Each row below is a small network's average activation on inputs in which a field has the value named, seen along a few directions.
Related values have similar rows: they may be neighbours, one step apart, or belong to one group.
(in the rows, 500 means zero)
Strong random noise was added to every row along 10 fixed directions; ignore it. To show where, here is one row again and again, with new noise each time:
| 397 | 612 | 373 | 685 | 389 | 564 | 714 | 432 | 421 | 812 | 594 | 572 | 634 | 610 | 406 | 278 | 673 | 401 | 487 | 457 | 333 |
| 513 | 509 | 481 | 499 | 437 | 509 | 466 | 620 | 567 | 614 | 494 | 387 | 503 | 323 | 522 | 535 | 521 | 636 | 458 | 331 | 611 |
| 333 | 605 | 452 | 497 | 491 | 437 | 518 | 407 | 612 | 376 | 635 | 578 | 754 | 582 | 424 | 587 | 472 | 527 | 645 | 760 | 472 |
| 516 | 517 | 251 | 527 | 487 | 716 | 619 | 363 | 282 | 588 | 575 | 512 | 518 | 306 | 463 | 402 | 560 | 537 | 573 | 353 | 377 |
| 490 | 532 | 505 | 564 | 489 | 633 | 471 | 595 | 680 | 520 | 379 | 438 | 686 | 585 | 638 | 384 | 761 | 409 | 486 | 443 | 603 |
| 569 | 545 | 496 | 575 | 391 | 620 | 581 | 269 | 582 | 309 | 348 | 521 | 305 | 295 | 582 | 488 | 484 | 596 | 583 | 535 | 446 |
| 451 | 466 | 392 | 614 | 694 | 758 | 624 | 463 | 607 |  81 | 575 | 407 | 488 | 336 | 550 | 533 | 571 | 550 | 582 | 640 | 436 |
| 399 | 504 | 350 | 491 | 707 | 411 | 686 | 405 | 425 | 711 | 548 | 500 | 458 | 447 | 233 | 548 | 496 | 575 | 465 | 485 | 571 |
| 532 | 536 | 366 | 411 | 668 | 490 | 282 | 325 | 446 | 336 | 401 | 568 | 560 | 443 | 423 | 568 | 616 | 318 | 624 | 500 | 573 |
| 534 | 438 | 633 | 585 | 461 | 488 | 462 | 472 | 575 | 393 | 308 | 431 | 394 | 616 | 667 | 549 | 367 | 610 | 415 | 484 | 564 |
| 551 | 441 | 729 | 663 | 404 | 718 | 396 | 658 | 847 | 209 | 278 | 373 | 266 | 445 | 720 | 425 | 618 | 494 | 358 | 484 | 588 |
| 342 | 443 | 666 | 599 | 703 | 433 | 604 | 518 | 756 | 519 | 326 | 506 | 371 | 813 | 357 | 475 | 563 | 434 | 298 | 686 | 672 |


Values of Kopal:
e8: | 641 | 522 | 405 | 414 | 459 | 412 | 548 | 359 | 394 | 655 | 558 | 456 | 462 | 336 | 557 | 524 | 419 | 592 | 530 | 415 | 498 |
e2: | 616 | 279 | 310 | 382 | 720 | 571 | 881 | 268 | 176 | 527 | 307 | 418 | 534 | 625 | 765 | 471 | 196 | 829 | 576 | 322 | 502 |
e17: | 353 | 522 | 449 | 268 | 294 | 658 | 634 | 431 | 406 | 652 | 676 | 708 | 636 | 497 | 454 | 526 | 426 | 625 | 610 | 630 | 388 |
e11: | 479 | 598 | 473 | 685 | 524 | 437 | 561 | 421 | 612 | 390 | 476 | 479 | 498 | 419 | 518 | 520 | 589 | 478 | 565 | 561 | 423 |
e16: | 529 | 593 | 591 | 560 | 386 | 328 | 297 | 662 | 518 | 336 | 678 | 447 | 458 | 278 | 596 | 699 | 457 | 386 | 558 | 442 | 391 |
e15: | 492 | 416 | 522 | 229 | 504 | 503 | 369 | 514 | 353 | 952 | 501 | 693 | 626 | 896 | 313 | 363 | 465 | 362 | 303 | 479 | 622 |
e7: | 516 | 494 | 315 | 419 | 615 | 489 | 496 | 639 | 309 | 405 | 794 | 406 | 640 | 264 | 508 | 675 | 511 | 621 | 624 | 385 | 372 |
e1: | 635 | 619 | 617 | 522 | 441 | 323 | 575 | 204 | 466 | 705 | 262 | 755 | 501 | 737 | 403 | 391 | 572 | 288 | 571 | 617 | 476 |
e13: | 599 | 597 | 682 | 576 | 331 | 339 | 659 | 490 | 715 | 529 | 280 | 462 | 364 | 429 | 538 | 504 | 519 | 598 | 542 | 644 | 585 |
e5: | 374 | 522 | 442 | 551 | 666 | 459 | 835 | 508 | 520 | 515 | 664 | 515 | 617 | 678 | 417 | 457 | 638 | 546 | 530 | 655 | 363 |
e19: | 470 | 542 | 428 | 464 | 575 | 588 | 701 | 274 | 595 | 598 | 285 | 548 | 452 | 536 | 367 | 405 | 693 | 455 | 543 | 641 | 573 |
e18: | 512 | 467 | 419 | 604 | 715 | 636 | 451 | 624 | 325 | 413 | 626 | 405 | 535 | 526 | 612 | 416 | 686 | 176 | 456 | 387 | 394 |
e10: | 552 | 514 | 473 | 434 | 254 | 713 | 698 | 560 | 367 | 749 | 542 | 536 | 806 | 544 | 636 | 333 | 520 | 641 | 609 | 494 | 463 |
e3: | 521 | 375 | 485 | 394 | 717 | 318 | 641 | 367 | 342 | 206 | 544 | 433 | 288 | 443 | 472 | 699 | 114 | 794 | 549 | 559 | 417 |
e6: | 503 | 415 | 350 | 512 | 676 | 427 | 685 | 197 | 227 | 533 | 451 | 671 | 160 | 450 | 277 | 439 | 299 | 482 | 512 | 456 | 392 |
e9: | 776 | 700 | 505 | 511 | 235 | 455 | 256 | 295 | 612 | 281 | 167 | 503 | 489 | 246 | 691 | 476 | 762 | 274 | 767 | 484 | 487 |
e14: | 616 | 593 | 504 | 633 | 638 | 392 | 421 | 453 | 538 | 412 | 469 | 438 | 468 | 474 | 600 | 421 | 783 | 135 | 511 | 478 | 477 |
e4: | 641 | 518 | 636 | 466 | 657 | 175 | 435 | 533 | 645 | 448 | 488 | 452 | 476 | 457 | 437 | 741 | 376 | 562 | 490 | 557 | 639 |
e12: | 447 | 365 | 625 | 818 | 353 | 611 | 535 | 863 | 478 | 663 | 583 | 357 | 483 | 702 | 727 | 322 | 415 | 565 | 215 | 253 | 392 |
Kopal is arranged as a ring.
Question: List every value one step from e7, in the order listed.
Answer: e17, e5
Question: List every value one step from e18, in the order listed.
Answer: e16, e14
Question: List every value one step from e15, in the order listed.
Answer: e8, e4
Question: List every value one step from e10, in the order listed.
Answer: e1, e13

Values of Lofan:
l5: | 556 | 500 | 477 | 484 | 570 | 607 | 604 | 507 | 455 | 673 | 431 | 511 | 468 | 485 | 449 | 407 | 674 | 404 | 447 | 482 | 556 |
l18: | 487 | 513 | 394 | 270 | 533 | 542 | 665 | 260 | 351 | 588 | 549 | 622 | 694 | 576 | 478 | 553 | 387 | 606 | 656 | 690 | 518 |
l19: | 576 | 492 | 499 | 478 | 506 | 401 | 564 | 265 | 353 | 459 | 425 | 634 | 298 | 521 | 477 | 470 | 387 | 484 | 534 | 511 | 386 |
l16: | 481 | 477 | 561 | 523 | 420 | 389 | 617 | 441 | 462 | 632 | 390 | 501 | 331 | 536 | 544 | 531 | 373 | 645 | 435 | 382 | 479 |
l4: | 511 | 515 | 624 | 470 | 278 | 468 | 326 | 413 | 389 | 447 | 523 | 639 | 348 | 540 | 391 | 541 | 312 | 454 | 497 | 663 | 382 |
l10: | 400 | 555 | 464 | 480 | 439 | 598 | 430 | 564 | 629 | 547 | 532 | 520 | 452 | 358 | 423 | 428 | 697 | 399 | 481 | 458 | 538 |
l1: | 515 | 641 | 663 | 587 | 296 | 292 | 451 | 565 | 648 | 486 | 630 | 523 | 537 | 503 | 530 | 540 | 474 | 433 | 526 | 628 | 405 |
l13: | 634 | 381 | 508 | 651 | 697 | 549 | 339 | 534 | 336 | 188 | 386 | 387 | 555 | 736 | 672 | 555 | 483 | 337 | 483 | 501 | 449 |
l9: | 526 | 465 | 497 | 640 | 353 | 562 | 651 | 508 | 418 | 772 | 496 | 450 | 311 | 433 | 474 | 401 | 368 | 677 | 333 | 307 | 460 |
l11: | 499 | 699 | 385 | 704 | 180 | 631 | 583 | 517 | 546 | 724 | 649 | 512 | 577 | 255 | 541 | 290 | 764 | 429 | 546 | 308 | 288 |
l14: | 430 | 475 | 576 | 555 | 293 | 674 | 489 | 767 | 563 | 558 | 659 | 430 | 489 | 447 | 444 | 431 | 426 | 646 | 396 | 517 | 473 |
l8: | 656 | 639 | 605 | 663 | 295 | 326 | 486 | 456 | 672 | 497 | 310 | 423 | 547 | 411 | 668 | 521 | 532 | 568 | 591 | 457 | 548 |
l17: | 482 | 481 | 469 | 407 | 327 | 587 | 374 | 495 | 458 | 556 | 604 | 561 | 331 | 222 | 293 | 516 | 327 | 640 | 485 | 459 | 519 |
l6: | 350 | 418 | 486 | 456 | 734 | 595 | 531 | 649 | 619 | 423 | 515 | 495 | 497 | 597 | 400 | 446 | 700 | 390 | 436 | 530 | 582 |
l12: | 597 | 579 | 449 | 470 | 223 | 360 | 207 | 498 | 380 | 609 | 541 | 459 | 743 | 411 | 710 | 600 | 365 | 590 | 601 | 268 | 490 |
l2: | 494 | 395 | 559 | 129 | 563 | 547 | 345 | 518 | 619 | 332 | 479 | 575 | 338 | 324 | 388 | 621 | 350 | 632 | 521 | 602 | 700 |
l7: | 522 | 473 | 410 | 580 | 654 | 480 | 579 | 454 | 340 | 477 | 463 | 522 | 479 | 579 | 526 | 407 | 581 | 352 | 516 | 379 | 360 |
l15: | 690 | 556 | 506 | 545 | 764 | 365 | 433 | 136 | 530 | 194 | 199 | 618 | 343 | 563 | 530 | 466 | 727 |  98 | 620 | 612 | 462 |
l3: | 532 | 556 | 589 | 492 | 470 | 351 | 393 | 582 | 735 | 348 | 293 | 317 | 874 | 644 | 959 | 660 | 554 | 604 | 622 | 450 | 685 |
Lofan is arranged as a ring.
Question: List every value one step from l2, in the order listed.
Answer: l19, l15
Question: List every value one step from l16, in the order listed.
Answer: l6, l3
Question: List every value one step from l14, in the order listed.
Answer: l13, l8
Question: List every value one step from l5, in the order listed.
Answer: l18, l4
